Small tables with named rows and columns. After each table, cells are looked up by row and column.

gebona.csv
,vibon,felad,dil,gorep,liva,zad,teb
kanebe,3.602,-3.117,1.829,1.138,-3.323,4.379,-2.701
bor,-2.560,3.736,-6.009,1.138,2.111,-7.377,-2.701
vidono,-1.056,3.754,-8.923,1.138,-4.180,-7.338,-2.701
nofela,-1.056,-0.704,5.061,1.138,4.965,-7.377,-2.689

bor, teb -> -2.701
nofela, gorep -> 1.138
nofela, dil -> 5.061
vidono, dil -> -8.923
kanebe, teb -> -2.701
nofela, zad -> -7.377
kanebe, vibon -> 3.602
bor, vibon -> -2.560
nofela, liva -> 4.965
kanebe, felad -> -3.117
kanebe, liva -> -3.323
vidono, gorep -> 1.138
kanebe, zad -> 4.379
bor, felad -> 3.736
nofela, felad -> -0.704
nofela, vibon -> -1.056
vidono, vibon -> -1.056
Which row has the largest vibon? kanebe

bube
columns: lozu, mabaze, lomedut
tevuda: [69, 36, 180]
rosalu: [151, 114, 123]
keb: [173, 209, 113]
dumika: [139, 84, 133]
bovu: [198, 129, 183]

lozu of keb = 173
lomedut of dumika = 133
lomedut of tevuda = 180
lozu of dumika = 139
lozu of bovu = 198
lomedut of keb = 113
lozu of rosalu = 151
Which row has the largest lozu? bovu

Table mezukof
	gek	vovup	zuv	der	dep
kedup	56661	23265	43101	21560	8267
tusages	31788	55288	8267	18741	30058
kezi	78079	20085	32630	21669	22065
degilil	75418	25962	8267	22344	8267
kimefu	23453	83801	8267	33526	27250
batupum	45402	89000	43031	22380	8267
kezav	76106	41023	41500	21697	30284
kun	20233	35148	22246	34305	16283

gek of kezi = 78079
dep of batupum = 8267
gek of batupum = 45402
zuv of kimefu = 8267
gek of tusages = 31788
vovup of batupum = 89000
Which row has the largest gek? kezi

Table puti
	donat	gutina	momamit
baguf	1	52	49
tak	-9	2	14
fud	-12	43	38
dodu	-54	23	-16
pefala	-58	33	25
ribe	-44	17	-17
tibit	-19	24	20
felikor	-55	20	-12
nesos	7	-8	13
sada	-10	-10	29

nesos, momamit -> 13
tibit, donat -> -19
pefala, gutina -> 33
tak, momamit -> 14
tibit, momamit -> 20
ribe, momamit -> -17
sada, donat -> -10
baguf, gutina -> 52
felikor, donat -> -55
ribe, gutina -> 17
sada, momamit -> 29
fud, donat -> -12
nesos, gutina -> -8
sada, gutina -> -10
tak, donat -> -9
pefala, momamit -> 25
pefala, donat -> -58
fud, momamit -> 38
fud, gutina -> 43
baguf, donat -> 1

vavol
|  | gefed | pubovu |
|---|---|---|
| nomusit | 7.846 | 3.487 |
| pel | 3.097 | 3.438 |
| kapu | 4.934 | 4.927 |
| teponuz | 2.797 | 1.969 |
| mar | 4.899 | 4.934 |
| les | 3.207 | 5.210 |
| fen | 3.716 | 5.472 |
| dulos | 3.116 | 5.359 |
| pemuma | 2.993 | 3.064 |
| mepuvi | 2.521 | 2.200 |
| zap | 2.018 | 4.828 |
| let | 4.734 | 2.920 |
| bufu | 5.040 | 4.650 |

gefed of teponuz: 2.797
gefed of mepuvi: 2.521
pubovu of nomusit: 3.487
gefed of zap: 2.018
gefed of pel: 3.097
gefed of fen: 3.716
pubovu of zap: 4.828
gefed of let: 4.734
pubovu of mepuvi: 2.200
pubovu of bufu: 4.650
pubovu of dulos: 5.359
pubovu of teponuz: 1.969
gefed of kapu: 4.934
gefed of pemuma: 2.993
gefed of mar: 4.899
gefed of les: 3.207
pubovu of fen: 5.472
gefed of bufu: 5.040
pubovu of mar: 4.934
Row with the largest gefed: nomusit

lapat =
cols = kalop, dav, mev
mepo: [59933, 37905, 33471]
kupuf: [60269, 30441, 39244]
zezetus: [44769, 91454, 9661]
podori: [56228, 42490, 29549]
luz: [52821, 53607, 24211]
pufe: [53534, 49550, 27237]
fegafip: [56425, 33408, 34833]
tonom: [58600, 39900, 24170]
gafeguk: [61036, 22328, 37437]

kalop of luz: 52821
kalop of podori: 56228
kalop of tonom: 58600
dav of gafeguk: 22328
kalop of kupuf: 60269
dav of mepo: 37905

revi.tsv
	lito	bubeg	vop	gadu	bup	bofim	duda	gog
luf	91853	60671	68423	48171	50441	43962	86690	66815
ninufab	15453	30671	19082	45857	59550	48556	8408	32614
kop	75918	28501	16721	39396	89148	34429	36965	53593
rator	4494	36448	28917	49035	45938	53323	10622	30001

bofim of luf is 43962
vop of kop is 16721
bup of kop is 89148
lito of kop is 75918
gog of kop is 53593
gadu of kop is 39396

mig =
	liru	sidiv	gunok	sud
finoka	-6568	-3967	-6932	-993
luve	2716	-4305	-2131	-4759
votuf	-3010	3412	2085	5338
sizudug	5814	-6081	-2117	-3977

finoka, sud: -993
finoka, gunok: -6932
sizudug, sud: -3977
sizudug, sidiv: -6081
votuf, sidiv: 3412
luve, sidiv: -4305
votuf, sud: 5338
sizudug, liru: 5814
Row with the largest sud: votuf

Table lurebuz
cols = kofivez, firi, kenin, totalo, gukam, lig, topa, remusu
tibobi: [82, 153, 241, 105, 147, 33, 147, 100]
lonegub: [112, 132, 214, 89, 177, 79, 143, 92]
salad: [128, 149, 202, 98, 153, 79, 165, 111]
butid: [117, 145, 198, 96, 168, 99, 140, 101]
deseb: [123, 158, 220, 103, 146, 58, 170, 107]
pamu: [92, 167, 198, 127, 146, 82, 132, 97]
ledil: [136, 145, 211, 86, 174, 99, 164, 112]
tek: [110, 166, 228, 106, 159, 80, 166, 110]
dap: [105, 144, 220, 80, 184, 83, 150, 107]
legivu: [79, 155, 237, 97, 169, 71, 144, 105]

What is the remusu of pamu in lurebuz? 97
What is the kenin of lonegub in lurebuz? 214
What is the lig of deseb in lurebuz? 58
What is the kofivez of pamu in lurebuz? 92
What is the remusu of butid in lurebuz? 101
What is the kenin of legivu in lurebuz? 237
What is the kofivez of tibobi in lurebuz? 82
What is the kofivez of lonegub in lurebuz? 112
What is the remusu of deseb in lurebuz? 107

zofudaz:
columns: bekuni, dogali, vomo, lat, kob, gimi, filag, kematu, boni, vaviro
zosok: [3536, 6118, 5472, 3035, 4460, 5599, 2729, 3940, 6068, 2505]
faz: [4404, 5072, 5684, 4339, 3729, 5843, 2627, 4312, 7613, 5928]
veze: [2466, 6670, 5221, 1335, 5474, 5794, 4933, 4559, 5815, 6648]
gisebi: [5500, 6068, 5367, 2634, 5086, 5090, 2894, 3581, 8230, 2781]
nonete: [3421, 6562, 4446, 3871, 5174, 4041, 4562, 5984, 5297, 6860]

What is the dogali of zosok in zofudaz?
6118
What is the bekuni of faz in zofudaz?
4404
What is the lat of nonete in zofudaz?
3871
What is the lat of gisebi in zofudaz?
2634
What is the vaviro of faz in zofudaz?
5928
What is the bekuni of nonete in zofudaz?
3421
What is the gimi of faz in zofudaz?
5843
What is the kob of zosok in zofudaz?
4460
What is the vaviro of zosok in zofudaz?
2505
What is the dogali of nonete in zofudaz?
6562
What is the filag of veze in zofudaz?
4933
What is the kob of faz in zofudaz?
3729
What is the vomo of gisebi in zofudaz?
5367
What is the gimi of gisebi in zofudaz?
5090
What is the filag of nonete in zofudaz?
4562
What is the filag of zosok in zofudaz?
2729
What is the vaviro of veze in zofudaz?
6648

miton =
|  | bon | liva | toluf | sedivek | zat | nosuno | fuze | pamepu | nit | todebu |
|---|---|---|---|---|---|---|---|---|---|---|
| rosafet | 159 | 210 | 186 | 172 | 70 | 125 | 12 | 154 | 114 | 164 |
| bab | 75 | 26 | 105 | 98 | 132 | 90 | 123 | 85 | 170 | 111 |
| rufom | 14 | 17 | 140 | 153 | 94 | 106 | 188 | 89 | 147 | 136 |
| bired | 207 | 17 | 56 | 201 | 117 | 123 | 40 | 40 | 188 | 85 |
| vuf | 94 | 22 | 140 | 38 | 90 | 50 | 16 | 159 | 205 | 83 |
| darav | 101 | 187 | 26 | 17 | 77 | 40 | 73 | 14 | 203 | 207 |
| vigadi | 190 | 110 | 50 | 179 | 203 | 86 | 123 | 36 | 78 | 66 |
| firu | 115 | 126 | 164 | 152 | 63 | 189 | 109 | 109 | 54 | 124 |

pamepu of bired is 40
toluf of rosafet is 186
liva of bired is 17
toluf of vigadi is 50
fuze of vuf is 16
nosuno of bab is 90
sedivek of rufom is 153
zat of bired is 117
nosuno of firu is 189
toluf of vuf is 140
todebu of firu is 124

